Each row below holds a small network's activations on one input, seen along a few directions.
In each table, some parts of the input vary, and every possible input appears once, in random order.
Descriptions start from the smaller parts, as in this example, which fits no table here: one of 3 separate values, together with either a single point or one of 11 places along a line or (one of 6 places along a line, together with one of 8 places around a ring).
Shared parts are said once, and a part with two or three values counts as separate values.

Other details of the inputs shift rows strongly along two fixed directions, in all tables alike. That doesn't count.
To show where, the next rows are all for the same input, with only those details redrawn:
[-13   0 -21  -5  24 -46 -24   0  -6  22  12]
[ 26   0  16   9   2  -5 -33  66  10   7  50]
[-13   0 -21  -4  24 -46 -23   0  -6  22  12]
[ 15  -8  50 -10 -26  23  16  50  38 -26 -21]
[-13   0 -21  -4  24 -46 -24   0  -6  22  12]
[-25  -8  13 -24  -4 -19  26 -20  22 -11 -61]

Rows:
row 1: [ 19  17  32  -6 -38  36  31  15  11 -35   6]
row 2: [  1  10 -37   0  23  -9   9 -31 -28  18  38]
row 3: [-21  13 -29  29  16 -38 -29  -7 -15  -3  11]
row 4: [  2   2  39  -2 -34  36  19  44  40 -40 -17]
row 5: [-16  -4  18 -22   3  17  50 -50   5   8 -31]
row 6: [-12 -12   8  -9 -14 -17   7 -38  -6 -27 -52]
row 7: [-12  -2 -19  14  29  -9 -16 -23 -46   8  23]
row 8: [-16  -4 -38  29  32 -21 -16  -7 -14   9  12]
row 9: [-18  -4 -11 -23 -31 -11  34 -47   6 -12 -48]
row 10: [  6 -22  -3 -24   0   0  33 -49   8  -3 -38]
row 11: [-19  -8 -11 -18  -5   6  52 -46  18   6 -43]
row 12: [  4 -17 -32  12  22 -30 -14 -10 -31  20   7]
row 13: [ 36 -18  18  31  18  13 -37  54   4  -2  47]
row 14: [ -3 -15 -25  21  38 -34 -16  -3 -15  22   3]
row 15: [  7  46 -46 -14   9   8 -42 -29 -19  42   0]
row 16: [ 34 -12  -4  11  -5  21 -12  42  10  31  64]
row 17: [  5  13  51  22 -25  38  11  43  15 -50  -6]
row 18: [ 21 -24  38  -6  -9  37  26  46  37 -13 -18]
row 19: [ 21  14  26  27 -10  18 -33  45 -30 -18  56]
row 20: [-30   3 -11   0 -22 -13  23 -40  -8 -31 -57]
row 21: [ -7   9 -29  -1  27  -9  10 -28 -17  35  38]
row 22: [ 36  16  -5  14 -26   9 -15  40  -2  -8  61]
row 23: [ -8 -28   2  -8   2  -2  18 -39  -6 -17 -52]
row 24: [-34 -25  -8 -19   1   7  37 -27  24  -3 -59]
row 25: [-20   0 -17   0  40  -9 -10 -16 -21  23  29]
row 26: [ 14  16  34  35   3  15 -37  52 -17 -17  54]
row 27: [ 10  15  27  10   3  15 -29  51  -6  -4  61]
row 28: [ 40  -6  40 -14 -40  26  14  19  24 -30  -3]
row 29: [ 18   5   8  38  17  26 -21  54 -11  -7  58]
row 30: [-10  39 -38 -17  19  11 -57 -14 -12  42  -7]
row 31: [-33 -13 -11 -13   7   7  40 -29  23 -10 -54]
row 32: [-29  17   7 -23 -14  -3  43 -45   7  -5 -33]
row 33: [ 21  -7  56  17 -27  19   8  50  27 -37 -26]
row 34: [-19  -9  18   1   1 -21   3 -31  12 -27 -56]
row 35: [-13   0 -21  -5  23 -46 -23   0  -6  22  12]
row 36: [ 33  37  33 -22 -40  79  -9  27  35   9 -24]
row 37: [-13  19  -8  -7  13 -24 -10 -28 -23  28  36]
row 38: [-30  -7  18   4  15  12  27 -32  -7 -19 -46]
row 39: [-26  -1 -32  -1  14 -35 -27  -3  -5  19  17]
row 40: [ 23  12  52  -8 -37  43  27  17   9 -34   4]
row 41: [ 30 -17  -7  28  -8  20 -27  52 -14   2  50]
row 42: [-26   7  -2 -21 -24  -8  41 -42  19  -6 -47]
row 43: [-29  20 -23   0  23 -27 -16  -9 -17   9  27]
row 44: [-13   3 -34  16  25 -10  -8 -18 -41   5  24]
row 45: [  4  -1 -16 -12  10 -37 -22 -24  -4  30  27]
row 46: [ 23  34  35   2 -27  76 -29  44  18 -12 -31]
row 47: [ -8  -6 -44  19  16 -17 -12 -14 -30   6  16]
row 48: [ 21 -10  56 -11 -25  31   4  47  43 -34  -9]
row 49: [-11 -19 -19 -21 -13   3  44 -49   7  -1 -46]
row 50: [ -1 -25  10 -26   1   4  38 -45  24  10 -42]
row 51: [ 37  -1  12  25 -15  -5 -35  56 -16  -6  44]
row 52: [-22   4 -32   3  38 -11  -3 -12 -15  20  28]
row 53: [ 23 -15   0  38   7  17 -31  62   1   5  48]
row 54: [ 20  18  11  29 -13  17 -28  50 -24 -21  59]
row 55: [  7  -8  45  19 -37  30   6  45  28 -41 -24]
row 56: [ 11 -13 -28  -4  25 -27   2 -18  -7  49  22]
row 57: [  4 -19  -8 -21  -3  -4  47 -43   6   3 -47]
row 58: [  4   5 -22  -1  27  -8   1 -36 -32  22  37]
row 59: [ -9  35 -14 -13  -9  28 -21 -27 -11   8 -55]
row 60: [-16 -27   8 -22  14   3  25 -27  26  -6 -49]
row 61: [ 37  -4  37 -11 -43  22  27  25  22 -24 -13]
row 62: [-10   3 -30  -6  -3 -33 -14 -18  -7  34  26]
row 63: [  6   0 -49   4  15 -15   3 -24 -18  19  31]
row 64: [-14  -1 -34  14  -3 -34 -30 -11 -32   6  13]
row 65: [-11  -6  13 -28 -20 -18  39 -36  20   6 -52]
Q: The inputs of row 7 and row 58 match in every part but one. If row 44 is changed in the same way as row 7 into row 58, which row does it become?
A: row 2
Q: The inputs of row 52 and row 29 match in every part but one. If row 24 is changed in the same way as row 52 into row 29, which row does it become?
A: row 53
Q: What do these inputs look like to the network?
A: one of 5 places around a ring, together with either a single point or (one of 2 separate values, together with one of 6 places along a line)
Q: Which other rows does row 17 become when the choice among 2 separate values takes its other values? List them by row number.
A: row 29
Q: A walk changes only the place on the ring of 5. It starts at row 12 and steps to row 57. List the rest of the walk in order.
A: row 56, row 18, row 14

Rows:
row 66: [ 18 -32  59  -4 -13  17  37  48  50 -32 -11]
row 67: [-27 -30   4 -28  -3 -28  58 -56  30  -2 -78]
row 68: [ -5  39 -30 -13  23  -1 -41 -29 -19  45  16]
row 69: [ 12   0  47  -6 -47  32  -1  42  36 -36 -31]
row 70: [-14 -20 -42  10  40 -16 -14 -22 -18  18  10]
row 71: [-12   5 -51 -21  30   0  -2 -44 -12  61  22]
row 72: [-37  -5 -23   5  20 -65   3 -40 -30  -2   9]
row 73: [ 22  -9  44  27 -26  61  19  34  -3 -43   0]
row 74: [-13   8  20 -40 -34   9  25 -43  21 -16 -95]
row 75: [ 39   9  39 -14 -55  50  35  27  24 -32  -3]
row 76: [ 28  29  31 -11 -32  74  31  15  15 -13  18]
row 77: [ 26  -2   6  40  10   1 -35  57 -35  -5  84]
row 78: [-34  13 -32  12  29 -40 -33 -12 -24   9 -16]
row 79: [ 58  -5 -12   9  -2   8 -27  54   2  44  80]
row 80: [-39 -33   3 -20  16 -17  51 -50  16 -17 -81]
row 81: [-42  10 -32   4  22 -58 -35 -19 -17  13 -12]
row 82: [ 36   5   1  26 -10 -12 -33  50 -15  -2  92]
row 83: [-17  16 -35  23  30 -15 -37 -11 -24  12  -3]
Q: What do these inputs look like to the network?
A: one of 3 separate values, together with one of 6 places along a line
Q: Which other rows does row 69 become when the place on the line of 6 takes its other values? List them by row number.
A: row 68, row 74, row 78, row 81, row 83
Q: Which other rows does row 70 become when the choice among 3 separate values takes its other values? List them by row number.
A: row 73, row 83
